These are the activations of a small neural network, seen along a few directions. Each row is one input.
Each table varies a few parts of the input and shows all the possible inputs, shuffled.
Descriptions start from the smaller parts, as in this example, which fits no table here: one of 8 places around a ring, together with either a single point or one of 11 places along a line or (one of 3 separate values, together with one of 6 places along a line).
Shared parts are said once, and a part with two or three values counts as separate values.

Other details of the inputs shift rows strongly along three fixed directions, in all tables alike. That doesn't count.
These rows show it; all are for the same input, with only those details redrawn:
0.95  -1.18  -0.62  3.41  0.21  1.15  -0.50  1.67  1.71  -0.58  2.69  2.41
-0.30  -2.05  0.65  3.43  -1.06  0.63  -1.52  0.50  2.50  -0.74  1.38  1.23
0.35  -5.36  0.86  -1.74  -2.09  -3.14  0.57  0.55  -1.23  0.42  0.45  0.08
2.48  1.47  1.90  -1.07  -1.26  0.25  3.21  -2.32  -0.41  -2.16  -3.94  -1.21
2.30  -0.94  1.06  -2.22  -1.28  -1.33  3.25  -1.07  -1.65  -1.06  -2.33  -0.59
0.60  -3.49  1.87  -1.44  -2.12  -2.19  0.95  -0.92  -0.47  -0.47  -1.55  -0.59
1.62  0.04  -0.63  2.56  0.28  1.25  0.69  1.25  1.04  -0.80  1.70  1.85
1.31  -3.38  -1.81  1.66  0.42  -0.64  0.18  3.04  -0.06  0.71  4.58  2.98

Table:
R1: -1.34  3.73  0.21  1.07  -0.32  0.72  0.81  -1.23  1.39  -0.81  0.24  -0.73
R2: -3.52  0.81  -0.93  5.12  1.78  2.12  -6.87  -0.27  3.72  1.29  0.48  -0.04
R3: -0.89  -1.37  1.99  2.78  -0.67  3.32  -2.53  -1.74  3.19  -2.03  2.45  0.86
R4: -0.01  -0.95  -0.98  -2.62  -0.06  -1.24  -0.17  -0.14  -0.02  2.04  -2.87  -3.12
R5: -0.97  4.99  1.11  4.57  0.73  4.12  -0.94  -0.26  2.96  -0.27  -1.67  1.35
R6: 1.59  7.24  -3.73  1.88  3.35  5.07  0.27  3.20  -0.18  0.06  -0.29  0.94
R7: 1.59  0.95  -2.70  -0.68  2.52  -0.61  1.14  0.68  -0.81  2.22  3.65  2.30
R8: 1.39  1.93  0.34  -2.65  -0.74  -0.25  2.13  -0.13  -0.65  0.85  -1.33  -0.50
R9: 1.26  2.66  0.90  -1.96  -1.67  -0.98  3.94  -2.62  -2.21  -3.36  -1.72  -2.06
R10: 3.93  2.84  -2.79  1.03  3.01  2.01  4.20  3.60  -3.36  -0.80  2.69  4.21
R11: 2.18  0.28  -0.39  -6.63  1.58  -0.07  4.43  -1.04  -3.07  1.63  0.97  -0.12
R12: 0.44  -0.05  -3.22  -1.56  1.02  -0.21  -0.97  2.87  0.15  2.13  0.95  -0.97
R13: -5.54  -3.79  2.62  -0.85  -2.09  -3.92  -2.49  -0.36  -0.52  0.85  0.32  -1.04
R14: -3.77  -4.26  1.24  -2.97  -0.46  -0.58  -4.52  -2.19  2.45  1.59  -1.27  -3.93
R15: -1.32  -5.16  2.55  0.73  -2.80  -2.19  -1.87  -0.81  1.66  -0.36  -0.60  -0.33
R16: 1.28  3.00  1.47  -1.84  -0.68  0.33  2.97  -2.31  0.30  0.11  -4.39  -1.76
R17: -1.87  2.23  1.33  0.27  -0.37  1.47  -1.69  -1.69  1.25  0.34  -6.19  -3.49
R18: -1.02  5.63  1.99  3.39  0.85  3.48  -1.74  -3.62  2.41  -0.64  -2.80  0.66
R19: 1.23  -4.44  0.74  -3.33  -2.19  -3.14  1.12  1.22  -2.18  -0.05  0.89  0.22
R20: -2.91  -3.82  4.37  1.75  -2.08  -1.88  -4.09  -3.50  0.82  -1.19  -1.73  -0.15
R21: -0.12  5.84  -0.89  -2.73  0.02  0.54  2.13  -2.88  -0.53  -1.65  -4.98  -5.48
R22: 1.44  0.66  -0.67  -3.40  0.32  -2.34  4.98  0.93  -6.12  -1.92  0.84  0.49
R23: 0.01  -1.38  -5.35  1.42  3.73  -0.38  -3.14  2.91  0.85  3.40  5.57  1.49
R24: -2.98  1.51  2.46  3.29  -1.04  1.85  -3.56  0.21  2.97  0.33  -0.93  0.69
R25: -1.04  4.73  -3.59  0.71  2.87  1.67  0.25  2.16  -1.61  -0.22  0.96  -0.69
R26: 0.51  -2.80  -0.95  1.16  0.43  -0.46  -0.81  4.22  -1.65  0.22  4.44  3.72
R27: 1.15  -6.13  -0.42  -2.53  -0.15  -4.43  0.16  0.08  -2.64  0.91  3.33  1.32
Question: What is each input in this table made of?
Answer: one of 3 separate values, together with either a single point or (one of 2 separate values, together with one of 4 places along a line)
Question: Changing only the choice among 3 separate values turns R20 into R18. The same change can be made to R26. Which row results?
Answer: R24
Question: Which other rows does R22 become when the choice among 3 separate values takes its other values? List them by row number.
Answer: R13, R25
Question: Which other rows agree with R12 in the choice among 3 separate values? List them by row number.
Answer: R2, R4, R6, R14, R17, R21, R23, R25

Table:
R28: 0.89  -3.37  2.65  -3.66  -2.33  -2.68  1.69  -2.56  -1.18  -0.47  -2.89  -1.97
R29: 0.45  -1.55  -2.93  -2.00  1.57  -1.77  0.60  3.37  -2.49  2.29  2.26  0.80
R30: -0.51  -2.69  4.22  -1.29  -3.34  -1.60  -0.52  -3.73  1.10  -1.15  -4.61  -2.48
R31: -1.61  -0.17  -0.38  3.33  0.28  1.81  -3.97  0.09  4.04  0.86  0.71  0.00
R32: 2.16  7.59  -1.15  -0.65  1.59  2.99  3.39  -0.90  -1.18  -1.37  -3.50  -1.23
R33: -4.46  0.47  2.60  2.80  -1.40  0.74  -4.58  -2.08  3.27  -0.36  -1.99  -1.86
R34: 5.56  4.18  -0.97  -2.67  1.10  1.57  6.39  -0.31  -3.15  -1.34  -2.04  0.67
R35: -0.23  0.29  -0.76  2.71  0.56  0.69  -0.23  1.85  -0.03  -0.67  3.00  2.48
R36: 0.40  -0.08  0.65  1.67  -0.70  0.35  0.10  0.50  0.30  -1.04  0.04  0.83
R37: 0.75  -2.90  -2.88  -2.47  1.56  -1.59  0.24  2.09  -1.10  2.67  2.86  0.34
R38: -1.47  -2.02  0.89  -0.37  -0.84  -0.53  -2.52  -0.63  1.86  1.42  -1.79  -1.59
R39: -0.74  -1.60  -2.37  -2.11  1.36  -2.11  0.18  2.70  -2.58  2.11  2.57  0.71
R40: 0.26  7.55  -1.47  2.95  2.42  4.58  0.38  -0.41  1.07  -1.28  -0.07  0.45
R41: 0.68  -2.92  -1.28  -0.89  0.20  -2.23  1.42  2.97  -2.67  0.65  3.33  2.14
R42: -0.56  1.84  2.48  0.55  -1.22  0.26  0.82  -2.22  -0.27  -2.09  -2.24  -0.53
R43: -0.17  -2.45  0.90  -4.66  -1.15  -2.47  0.24  -2.31  -0.63  1.14  -2.76  -3.23
R44: -1.25  -1.62  0.17  1.79  0.09  -0.47  -0.98  1.04  -0.28  -0.54  3.27  2.14
R45: -0.16  -0.55  -0.34  4.97  0.25  2.47  -2.66  0.53  3.92  -0.84  3.85  2.33
Question: What is each input in this table made of?
Answer: one of 2 separate values, together with either one of 4 places along a line or one of 5 places along a line
Question: Changing only the choice among 2 separate values turns R31 into R30. The same change can be made to R29. Which row results?
Answer: R36
Question: Which other rows does R33 become when the choice among 2 separate values takes its other values? List them by row number.
Answer: R42

Table:
R46: -0.19  1.31  0.83  -0.78  -0.64  2.11  0.10  -1.85  3.38  0.56  -2.77  -1.76
R47: -2.58  -1.71  0.35  3.18  0.21  0.74  -2.68  -1.99  1.92  -1.37  4.23  1.92
R48: 0.38  -4.72  0.47  -2.19  -2.93  -4.26  0.12  0.67  -2.06  0.45  -1.63  -2.27
R49: -0.63  -1.47  0.87  0.87  -3.08  -1.01  -1.29  0.18  1.74  -1.21  -1.54  -2.67
R50: 4.58  2.90  -0.88  -1.24  2.29  1.00  5.33  1.01  -4.51  -0.13  1.01  3.90
R51: -0.51  -0.03  -2.94  -3.43  2.99  -1.98  1.66  0.70  -3.64  0.00  3.82  0.35
R52: -0.32  -3.82  2.71  -1.21  -2.40  -2.84  -1.47  -1.20  -0.47  -1.09  -4.68  -2.66
R53: 3.50  6.89  -1.51  4.14  3.07  6.59  -0.71  -0.58  3.13  -0.03  -0.80  1.65
R54: -2.33  1.53  0.44  -1.92  -1.04  -1.00  0.97  0.10  -1.18  0.44  -2.08  -1.62
R55: 3.12  -0.88  -3.02  -4.58  1.72  -1.22  3.77  1.39  -2.65  3.21  1.05  0.84
R56: -4.93  0.23  3.07  0.02  -2.58  -0.74  -2.27  -1.45  2.31  -0.29  -3.21  -3.25
R57: 3.47  2.15  0.33  -1.11  1.05  0.97  4.04  -0.16  -3.08  -0.67  -0.23  2.57
R58: -0.60  -7.27  -2.01  1.95  0.24  -2.49  -3.19  4.25  -0.93  1.53  3.59  2.45
R59: 0.42  -1.89  0.33  -1.90  -0.41  -3.03  0.31  -3.27  -1.64  -2.49  -1.01  -3.25
R60: -2.53  -3.53  0.89  -3.90  -1.19  -4.79  -0.83  0.84  -2.87  2.31  -0.67  -1.60
R61: -0.52  -2.81  -2.07  -0.02  1.66  -0.43  -3.71  0.15  2.38  0.58  5.11  0.51
R62: -0.87  -1.96  -0.33  5.10  0.35  1.00  -2.11  2.65  2.14  0.92  6.39  4.43
R63: 0.26  1.67  0.41  1.20  0.02  1.84  2.41  0.61  0.90  -1.12  1.80  2.17
R64: 0.64  -2.83  -3.48  2.46  -0.13  -0.85  -0.29  4.51  -0.11  0.69  4.39  1.43
R65: 1.13  4.89  -1.29  2.96  1.70  5.64  -0.36  0.63  5.28  -0.30  0.66  0.28
R66: 0.78  0.69  2.33  -3.28  -1.47  0.04  4.13  -1.39  -0.67  -1.87  -1.79  -0.27
R67: 1.34  2.82  2.84  -0.80  -0.43  2.34  -0.05  -5.08  1.06  0.06  -7.32  -2.53
R68: -5.56  1.56  2.99  5.47  -1.30  1.40  -6.62  -1.14  3.93  -0.27  -2.24  -0.81
R69: 1.95  6.29  -1.33  -0.97  2.29  0.95  2.75  0.46  -4.37  0.11  -2.09  0.17
Question: Changing only one part turns R63 into R54. The same change can be made to R57. Which row results?
Answer: R68
Question: What is each input in this table made of?
Answer: one of 4 separate values, together with either a single point or one of 5 places along a line
